Each row below holds a small network's activations on one input, seen along a few directions.
Each table varies a few parts of the input and shows all the possible inputs, shuffled.
Descriptions start from the smaller parts, as in this example, which fits no table here: one of 5 places around a ring, together with either a single point or one of 11 places around a ring or (one of 3 separate values, together with one of 4 places along a line).
Shared parts are said once, and a part with two or three values counts as separate values.

Other details of the inputs vary at random and push rows far along two fixed directions, the same in every table; ignore that.

Table:
x1: [19,-21,53,-28,62,11,6,3,-30,15,10,0,7,19]
x2: [19,-26,44,0,79,4,-3,-2,-2,34,6,-16,28,20]
x3: [-42,24,-55,13,-75,-27,-26,2,-1,-55,-21,4,-12,-15]
x4: [7,10,46,42,-50,23,4,-5,13,27,-1,43,-59,-41]
x5: [-4,15,-110,-28,-12,-31,1,16,7,-29,-13,-47,56,41]
x6: [-8,20,-53,-25,-6,-26,7,4,-37,-40,-7,-56,46,36]
x7: [28,-19,36,-8,72,-6,15,-4,20,53,13,-19,29,18]
x8: [26,-13,46,7,68,2,15,6,4,51,7,-35,26,21]
x9: [12,-25,49,-48,57,13,6,13,-28,31,2,0,11,6]
x10: [35,-3,56,-35,43,12,20,7,-36,36,8,-16,12,12]
x11: [46,-10,34,-18,70,19,13,21,-11,29,4,-4,15,26]
x12: [-10,-17,39,30,-50,31,-9,-4,47,32,0,70,-57,-59]
x13: [16,29,-76,-31,12,-32,-1,20,-28,-46,-10,-66,64,51]
x14: [-3,-2,38,59,-49,32,9,-18,54,24,10,68,-69,-54]
x15: [23,-10,60,-26,52,15,12,11,-36,21,12,-7,10,19]
x16: [-6,14,-38,-27,10,-26,-4,3,-39,-50,1,-49,44,37]
x17: [29,-8,44,-13,59,19,32,1,-34,29,19,-23,5,14]
x18: [18,-26,28,-11,81,0,5,-8,21,55,16,-12,31,20]
x19: [36,3,21,44,-33,26,14,6,62,44,4,45,-51,-34]
x20: [11,-27,44,-32,66,15,7,2,-25,24,7,0,7,21]
x21: [-1,0,55,30,-39,19,-13,6,17,16,0,59,-62,-52]
x22: [-30,1,-69,-36,-3,-20,-6,-5,-5,-41,-5,-28,49,29]
x23: [27,-9,48,-15,57,20,27,0,-32,28,18,-19,10,20]
x24: [5,3,38,51,-34,20,-3,-5,11,3,14,40,-60,-42]
x25: [-8,20,-115,-28,-2,-41,-10,21,-14,-49,-25,-59,63,47]
x26: [-41,25,-70,38,-81,-30,-28,-12,6,-69,-11,7,-26,-26]
x27: [8,-5,53,32,-50,25,5,-4,39,32,0,63,-52,-56]
x28: [27,-7,51,-25,49,16,25,4,-37,32,10,-17,11,19]
x29: [-52,16,-68,23,-83,-24,-30,-7,13,-52,-24,12,-22,-19]
x30: [-24,33,-37,13,-78,-22,-22,8,-4,-46,-15,0,-10,-20]
x31: [-53,19,-79,51,-107,-11,-29,-23,54,-50,-8,36,-37,-40]
x32: [28,-11,59,-24,56,15,12,9,-35,17,16,-10,12,23]
x33: [2,7,50,30,-33,20,-6,5,5,14,2,39,-48,-30]
x34: [9,-5,40,64,-12,12,-16,-6,41,27,2,22,-30,-29]
x35: [-15,8,-42,-29,-9,-18,10,-3,-11,-27,-9,-24,40,20]
x36: [8,-31,36,-43,63,23,14,-1,-9,32,13,5,22,18]
x37: [20,-22,52,-27,68,13,6,-2,-28,13,13,-4,7,19]
x38: [-11,-11,38,50,-32,26,-16,-17,32,16,5,65,-76,-47]
x39: [-14,11,-53,-25,-11,-20,10,-3,-6,-33,-6,-28,42,23]
x40: [-14,17,-65,-21,-5,-23,14,-9,-10,-36,-2,-38,37,18]
x41: [17,-21,56,-34,61,10,6,5,-34,19,8,-1,8,17]
x42: [-27,-2,-55,-45,-3,-15,-4,0,-8,-27,-10,-25,46,23]
x43: [-29,3,-59,-54,8,-32,-9,7,-38,-40,-18,-43,47,33]
x44: [-55,24,-91,58,-116,-14,-27,-23,51,-53,-8,33,-45,-49]
x45: [-46,15,-87,52,-62,-44,-42,-16,40,-38,-19,-12,5,-14]
x46: [-33,9,-85,-33,6,-38,-11,-5,-36,-59,-12,-51,42,32]
x47: [46,8,42,47,-13,34,14,11,37,54,5,30,-56,-24]
x48: [3,-5,49,37,-48,28,8,-9,40,33,1,65,-57,-50]
Each input here is: one of 6 places around a ring, together with either one of 2 separate values or one of 6 places along a line.
Q: Changing only the place on the ring of 6 turns x45 into x8. The same change can be made to x43. Which row results?
A: x4
Q: Changing only the place on the ring of 6 turns x27 into x9. The same change can be made to x40. Which row results?
A: x46
Q: Which other rows does x8 become when the choice among 2 separate values takes its other values? List them by row number.
A: x47
Q: Which other rows does x47 become when the place on the ring of 6 takes its other values? List them by row number.
A: x5, x11, x13, x19, x25
Q: List by row number the other rows that have the place on the ring of 6 in common with x31.
A: x5, x12, x18, x22, x36, x42, x44
